Look-ups in named tables: a row name and a column name give one cell, copied from the table.

pamaduf:
|  | nem | demifa | peba | pir | butuk | tob | zifamuf | vimu | vimafu | zadivof |
|---|---|---|---|---|---|---|---|---|---|---|
| fetizi | 3.07 | 7.32 | 3.72 | 3.55 | 4.14 | 4.31 | 2.82 | 6.35 | 3.29 | 3.11 |
| sigimop | 3.80 | 3.01 | 6.36 | 3.14 | 6.12 | 3.78 | 5.83 | 2.94 | 0.87 | 1.72 |
| rubiv | 4.02 | 4.63 | 5.14 | 4.79 | 0.02 | 0.63 | 3.56 | 4.04 | 3.92 | 6.04 |
| gedemaf | 4.77 | 4.19 | 4.09 | 4.47 | 4.28 | 4.33 | 4.28 | 4.15 | 4.37 | 4.81 |
| komibuv | 5.92 | 6.06 | 4.27 | 3.20 | 5.87 | 2.01 | 8.07 | 5.16 | 7.22 | 4.13 |

komibuv, vimafu: 7.22
rubiv, zifamuf: 3.56
gedemaf, demifa: 4.19
rubiv, butuk: 0.02
sigimop, demifa: 3.01
sigimop, peba: 6.36
fetizi, zadivof: 3.11
gedemaf, zadivof: 4.81
Row with the largest zifamuf: komibuv

buz:
,zipi,leb,nos,rorofu,sifib,dinezan,feb,zeven,lomidi
fotir,5.13,6.68,6.29,6.23,7.66,5.35,9.94,7.52,8.26
zut,4.72,5.47,7.02,2.89,4.78,5.97,5.10,5.76,5.13
zavus,5.27,4.43,0.63,3.69,5.08,5.38,4.88,4.76,4.18
pas,5.76,7.14,4.21,2.07,4.10,3.99,6.23,6.59,5.72
megeve,7.75,3.89,7.08,8.32,6.92,7.21,4.85,9.28,5.04
ropurur,5.78,9.45,2.66,6.58,4.99,2.97,3.05,6.47,4.22
nof,4.76,4.12,7.65,5.17,5.60,3.52,8.20,3.44,8.02
tam,5.63,7.77,3.96,6.93,6.40,3.88,4.42,6.90,4.19
dasa,4.09,5.73,6.92,5.90,4.22,5.34,2.51,3.41,3.73
gitu,4.31,7.59,6.32,6.04,4.22,5.34,0.75,4.72,1.37
gunol,3.39,4.16,4.94,5.55,6.81,5.35,9.04,3.02,8.07

What is the nos of tam in buz?
3.96
What is the rorofu of zavus in buz?
3.69
What is the nos of nof in buz?
7.65
What is the leb of gunol in buz?
4.16
What is the leb of nof in buz?
4.12
What is the dinezan of pas in buz?
3.99
What is the rorofu of dasa in buz?
5.90
What is the zeven of nof in buz?
3.44
What is the feb of tam in buz?
4.42
What is the zeven of zut in buz?
5.76
What is the feb of fotir in buz?
9.94
What is the rorofu of fotir in buz?
6.23
What is the zeven of tam in buz?
6.90
What is the zipi of gunol in buz?
3.39

rarep =
cols = galiror, piputun, vavoso, dimo, sefid, guvu
mimodak: [60, 131, 33, 121, 75, 83]
buko: [212, 15, 69, 59, 122, 76]
mup: [198, 125, 93, 127, 81, 87]
rop: [131, 144, 46, 29, 33, 145]
zurub: [138, 69, 66, 75, 135, 95]
vufedus: [132, 125, 54, 121, 130, 178]
gar: [251, 117, 117, 124, 56, 63]
rog: [130, 130, 61, 130, 105, 188]

sefid of rop = 33
guvu of rop = 145
sefid of gar = 56
piputun of rop = 144
dimo of vufedus = 121
vavoso of buko = 69
vavoso of zurub = 66
dimo of mimodak = 121
vavoso of mimodak = 33
galiror of zurub = 138
guvu of buko = 76
guvu of zurub = 95
guvu of mup = 87
sefid of mimodak = 75
vavoso of rop = 46
vavoso of gar = 117
piputun of rog = 130
piputun of gar = 117
dimo of mup = 127

pek:
columns: rad, niku, kamedeb, limemun, lurog, nofog
nitu: [109, 30, 126, 75, 106, 137]
lemugig: [215, 162, 156, 112, 153, 220]
fedogoz: [198, 42, 122, 140, 113, 216]
kavu: [76, 111, 211, 119, 182, 191]
famug: [102, 98, 80, 141, 169, 179]

What is the limemun of lemugig in pek? 112
What is the limemun of nitu in pek? 75
What is the rad of nitu in pek? 109
What is the nofog of kavu in pek? 191
What is the limemun of kavu in pek? 119
What is the nofog of nitu in pek? 137
What is the limemun of fedogoz in pek? 140
What is the rad of lemugig in pek? 215
What is the kamedeb of lemugig in pek? 156
What is the limemun of famug in pek? 141
What is the rad of fedogoz in pek? 198
What is the kamedeb of kavu in pek? 211
What is the lurog of famug in pek? 169
What is the niku of fedogoz in pek? 42
What is the niku of kavu in pek? 111
Which row has the largest kamedeb? kavu

vud =
cols = vodukob, tiz, tigumev, bag, ranido, rifaf, zusi, matuke, gakob, perutek
rorigim: [141, 151, 128, 89, 141, 126, 133, 128, 139, 125]
gupofev: [161, 154, 22, 29, 135, 87, 141, 174, 197, 120]
gimudo: [126, 91, 119, 17, 152, 188, 112, 118, 71, 202]
musi: [170, 132, 133, 155, 156, 87, 146, 123, 220, 77]

rorigim, gakob => 139
gupofev, rifaf => 87
musi, perutek => 77
gimudo, gakob => 71
gimudo, perutek => 202
gimudo, bag => 17
gupofev, tiz => 154
musi, ranido => 156
musi, tigumev => 133
gupofev, bag => 29
gimudo, zusi => 112
gupofev, matuke => 174
musi, bag => 155
musi, vodukob => 170

vifavu:
         tudiz  bilopa  bevufe    tis  gatad  lonorak  vaviv
led      0.204   0.801   0.027  0.477  0.846    0.902  0.907
kod      0.691   0.111   0.731  0.756  0.456    0.093  0.210
feg      0.458   0.075   0.594  0.102  0.752    0.462  0.807
meni     0.755   0.542   0.252  0.205  0.595    0.890  0.748
federe   0.464   0.394   0.584  0.274  0.233    0.634  0.540
pepegaf  0.799   0.760   0.047  0.811  0.595    0.854  0.383
mevor    0.139   0.213   0.836  0.480  0.364    0.078  0.755
zikeva   0.073   0.050   0.312  0.651  0.435    0.798  0.808
refori   0.673   0.604   0.596  0.610  0.104    0.398  0.730
vusov    0.329   0.332   0.734  0.331  0.810    0.898  0.155
tudusor  0.745   0.695   0.476  0.568  0.434    0.448  0.183
godop    0.805   0.719   0.120  0.053  0.504    0.561  0.613
tof      0.748   0.659   0.372  0.374  0.786    0.032  0.443

What is the tis of pepegaf in vifavu? 0.811
What is the gatad of federe in vifavu? 0.233
What is the vaviv of led in vifavu? 0.907
What is the vaviv of meni in vifavu? 0.748
What is the tis of refori in vifavu? 0.610
What is the vaviv of pepegaf in vifavu? 0.383
What is the bilopa of led in vifavu? 0.801
What is the vaviv of kod in vifavu? 0.210
Row with the largest tis: pepegaf

